Each row below holds a small network's activations on one record, seen along a few directions.
After each row come some of the record's fields: D, U, F, S, Z.
A field that a record lacks is written absent.
Other fields move the rows too, some of them a lot.
In the rows, 500 means zero.
Random noise pushes rows far along 11 fixed directions. That doesn't count. These rows show it; they differ only by the noise:
[413 487 400 522 446 669 514 530 412 375 498 465 405 674 349 548 561 630
 391 609 610 266 397 323 673 553]
[447 425 350 337 747 525 344 441 285 589 516 458 521 596 426 626 522 635
 552 570 531 420 346 454 568 579]
[361 388 544 350 466 415 596 482 296 373 487 465 501 434 392 646 480 474
 494 421 523 525 470 421 164 391]
[551 419 338 437 575 545 624 368 601 399 484 518 406 530 543 521 473 542
 569 599 480 525 485 365 488 517]
[711 323 313 662 493 441 473 586 593 495 643 467 559 585 395 548 636 503
 302 546 634 335 545 351 850 627]
[541 751 532 497 479 574 416 485 562 600 523 498 303 515 452 590 574 673
 556 604 632 206 639 609 621 519]
[476 611 430 475 690 584 330 454 443 594 515 506 421 574 475 514 507 528
 541 635 547 417 489 503 683 630]
[554 715 558 505 548 537 473 527 506 497 486 536 498 469 521 320 537 485
 381 636 538 472 523 390 790 653]
[494 623 506 339 485 404 541 411 442 600 383 565 362 505 428 649 451 647
 482 505 428 431 450 556 606 545]
[605 468 518 295 620 338 447 605 325 512 532 443 560 421 428 505 626 667
 432 506 629 344 396 455 526 536]
[510 452 370 534 506 590 557 429 472 522 427 537 533 552 522 504 447 447
 348 584 403 595 437 332 762 681]
[515 662 631 430 463 347 531 504 574 437 533 506 418 495 406 466 523 624
 543 454 547 385 525 584 448 357]
[498 466 534 531 634 556 391 577 485 488 480 457 391 420 584 409 467 323
 538 560 565 541 522 592 342 595]

[550 655 594 405 609 321 480 555 501 531 367 568 323 461 469 384 427 426
 407 566 442 528 408 573 681 660] => D=d5, U=u2, F=f2, S=s2, Z=z1
[362 489 373 351 685 354 390 425 418 458 573 601 364 727 275 660 524 571
 680 505 537 419 391 464 548 429] => D=absent, U=u2, F=f1, S=s2, Z=absent
[421 444 450 433 467 547 611 317 362 492 542 403 737 546 493 673 424 645
 482 521 361 589 479 317 425 392] => D=d4, U=u1, F=f2, S=s1, Z=z1
[371 726 546 506 529 472 522 454 586 346 554 575 455 622 345 306 511 485
 530 534 515 465 515 371 629 376] => D=absent, U=u1, F=f3, S=s1, Z=absent
[635 583 489 672 456 704 538 493 775 628 317 562 240 354 760 384 390 307
 523 579 441 584 647 719 530 700] => D=absent, U=u1, F=f2, S=s2, Z=absent
[466 391 388 616 710 363 267 456 391 599 655 460 533 525 283 684 481 259
 467 466 574 488 649 518 532 567] => D=d3, U=u1, F=f2, S=s1, Z=z2
[328 631 590 333 466 449 391 489 273 691 387 556 329 505 406 771 453 562
 564 470 458 420 488 673 415 521] => D=absent, U=u2, F=f3, S=s1, Z=absent
[593 490 502 481 321 411 553 538 422 650 515 524 706 485 473 619 589 635
 323 413 459 458 499 439 736 522] => D=absent, U=u2, F=f3, S=s2, Z=absent
[438 671 517 730 344 663 587 332 681 511 411 568 351 579 553 568 302 351
 487 557 331 628 647 560 607 556] => D=d4, U=u2, F=f1, S=s2, Z=z1
[329 501 382 515 489 564 535 344 401 553 390 602 387 557 365 688 380 332
 440 499 398 570 540 414 579 590] => D=absent, U=u1, F=f3, S=s1, Z=absent
[562 400 300 629 461 601 567 392 639 517 541 571 402 514 530 680 505 390
 536 574 531 502 687 419 572 588] => D=absent, U=u1, F=f2, S=s2, Z=absent
[516 404 534 479 301 498 602 589 474 484 482 444 403 415 460 671 563 571
 482 416 595 333 569 578 255 408] => D=absent, U=u1, F=f2, S=s2, Z=absent
[530 551 524 438 378 588 623 562 581 420 338 549 196 497 529 496 491 628
 520 556 552 311 435 565 475 539] => D=absent, U=u1, F=f3, S=s2, Z=absent
[527 551 585 365 625 359 374 717 361 493 471 541 385 446 446 390 599 433
 432 588 636 407 419 474 597 658] => D=absent, U=u2, F=f2, S=s1, Z=absent
[412 425 389 659 395 448 560 417 665 438 590 565 422 675 355 617 462 358
 542 430 444 544 606 475 501 372] => D=absent, U=u2, F=f1, S=s2, Z=absent
[352 492 396 560 529 382 599 258 584 300 528 593 386 685 275 654 331 380
 541 466 389 618 507 405 512 395] => D=d4, U=u1, F=f2, S=s2, Z=z1
[572 428 354 527 461 572 532 427 518 693 453 521 561 492 600 630 472 507
 426 561 377 565 544 448 695 640] => D=absent, U=u1, F=f2, S=s1, Z=absent
[496 639 491 567 434 831 519 475 533 484 549 425 631 515 639 376 583 669
 515 647 556 400 562 364 596 487] => D=absent, U=u1, F=f2, S=s1, Z=absent
[541 603 501 536 654 599 352 601 618 502 532 473 394 568 553 250 555 504
 576 638 593 380 466 542 605 542] => D=absent, U=u2, F=f3, S=s1, Z=absent
[360 525 691 470 367 442 586 463 350 489 461 525 663 338 523 559 416 359
 480 314 409 709 578 544 191 382] => D=absent, U=u1, F=f1, S=s2, Z=absent
[487 745 742 498 577 233 365 605 453 525 594 570 582 435 379 330 536 327
 419 461 551 557 579 536 639 507] => D=absent, U=u2, F=f2, S=s2, Z=absent
[626 244 500 341 348 335 725 682 426 382 287 551 332 356 498 543 511 515
 336 396 526 458 311 499 376 598] => D=absent, U=u1, F=f3, S=s2, Z=absent
[493 404 419 295 606 488 398 500 344 762 389 461 480 532 558 654 467 672
 555 517 383 468 321 631 492 567] => D=absent, U=u2, F=f2, S=s1, Z=absent
[550 551 459 736 507 480 375 420 552 733 454 539 321 478 424 737 352 245
 399 518 438 494 737 681 702 725] => D=d2, U=u1, F=f3, S=s1, Z=z1
[488 414 436 637 372 569 496 565 533 484 597 505 539 557 460 571 599 449
 480 453 587 432 596 459 503 455] => D=absent, U=u2, F=f1, S=s2, Z=absent
[517 437 402 448 494 505 533 438 561 570 505 478 441 538 508 630 493 618
 590 519 462 435 516 535 438 438] => D=absent, U=u1, F=f2, S=s1, Z=absent
[534 549 678 548 284 539 633 558 583 512 364 430 587 425 655 331 405 580
 403 414 332 614 407 633 432 443] => D=d1, U=u1, F=f2, S=s1, Z=z2
[529 293 413 539 368 546 628 538 595 414 484 419 475 604 491 538 486 641
 473 478 466 414 387 481 433 407] => D=absent, U=u1, F=f2, S=s1, Z=absent
[369 637 642 400 617 411 380 547 373 467 568 528 477 454 441 455 529 372
 594 536 576 519 574 474 351 452] => D=absent, U=u2, F=f3, S=s1, Z=absent
[616 275 383 626 423 603 576 561 560 391 575 430 463 449 530 617 594 491
 449 541 682 363 598 406 428 550] => D=d5, U=u1, F=f2, S=s2, Z=z1
[350 613 544 750 362 559 496 432 679 445 503 552 365 664 414 504 381 351
 507 457 417 545 585 604 549 415] => D=d4, U=u1, F=f3, S=s1, Z=z1
[512 614 549 359 487 439 479 339 315 699 532 508 740 396 523 736 525 708
 513 424 444 550 563 515 561 486] => D=d2, U=u1, F=f2, S=s1, Z=z1

Here are new rows. What are their fields?
[530 511 492 562 536 586 480 508 441 564 518 516 641 393 598 441 513 334
 403 571 501 621 595 382 608 655] => D=absent, U=u1, F=f2, S=s2, Z=absent
[613 408 321 543 446 658 547 494 610 487 567 497 261 518 541 740 607 547
 577 710 682 248 694 395 505 599] => D=absent, U=u2, F=f2, S=s2, Z=absent
[584 467 533 649 284 712 523 590 570 559 461 332 441 443 599 587 503 629
 415 520 554 279 582 658 377 484] => D=d4, U=u1, F=f2, S=s1, Z=z1
[420 608 531 519 583 642 265 556 423 664 387 494 249 584 524 594 463 517
 553 614 537 366 436 720 598 684] => D=d5, U=u2, F=f2, S=s1, Z=z1
[361 504 432 520 586 746 441 493 378 451 601 389 714 556 484 358 579 520
 490 577 562 462 485 288 488 440] => D=absent, U=u1, F=f2, S=s1, Z=absent
[491 382 466 468 656 206 419 464 493 516 625 569 492 462 384 624 489 235
 588 426 519 632 634 501 350 451] => D=absent, U=u2, F=f3, S=s1, Z=absent
[623 463 402 634 614 414 466 570 846 312 637 525 298 664 416 299 564 470
 608 581 640 353 517 500 616 435] => D=absent, U=u1, F=f2, S=s1, Z=absent
[475 607 459 480 516 397 457 381 537 655 576 553 493 541 411 675 497 518
 562 512 449 475 649 515 597 454] => D=absent, U=u1, F=f2, S=s1, Z=absent
[436 360 439 541 503 616 452 564 379 477 632 427 634 484 532 560 597 378
 487 586 594 513 605 308 380 510] => D=absent, U=u2, F=f2, S=s1, Z=absent
[518 453 438 508 569 470 505 538 567 317 644 450 514 645 361 410 596 615
 523 550 633 328 439 362 568 391] => D=absent, U=u1, F=f2, S=s2, Z=absent
[296 561 491 561 373 654 535 443 502 520 431 527 445 612 441 522 428 499
 534 421 407 507 473 567 438 388] => D=absent, U=u1, F=f3, S=s2, Z=absent
[641 364 444 528 471 382 577 568 595 419 449 553 408 501 461 497 509 502
 435 425 539 457 424 537 572 552] => D=absent, U=u1, F=f1, S=s2, Z=absent
[477 504 696 495 315 528 565 735 443 406 466 447 624 439 584 262 573 537
 393 429 521 521 371 517 391 432] => D=absent, U=u2, F=f2, S=s2, Z=absent
[439 339 452 583 405 590 584 508 551 425 596 462 624 513 589 490 522 386
 551 482 473 639 566 400 287 383] => D=absent, U=u2, F=f2, S=s2, Z=absent
[453 427 556 669 503 713 349 653 487 492 574 352 572 477 579 393 571 468
 535 457 645 412 518 623 302 442] => D=d5, U=u1, F=f3, S=s1, Z=z1
[457 587 427 695 512 617 352 470 508 605 647 528 513 533 409 610 569 323
 475 576 618 401 775 426 671 574] => D=absent, U=u1, F=f3, S=s1, Z=absent
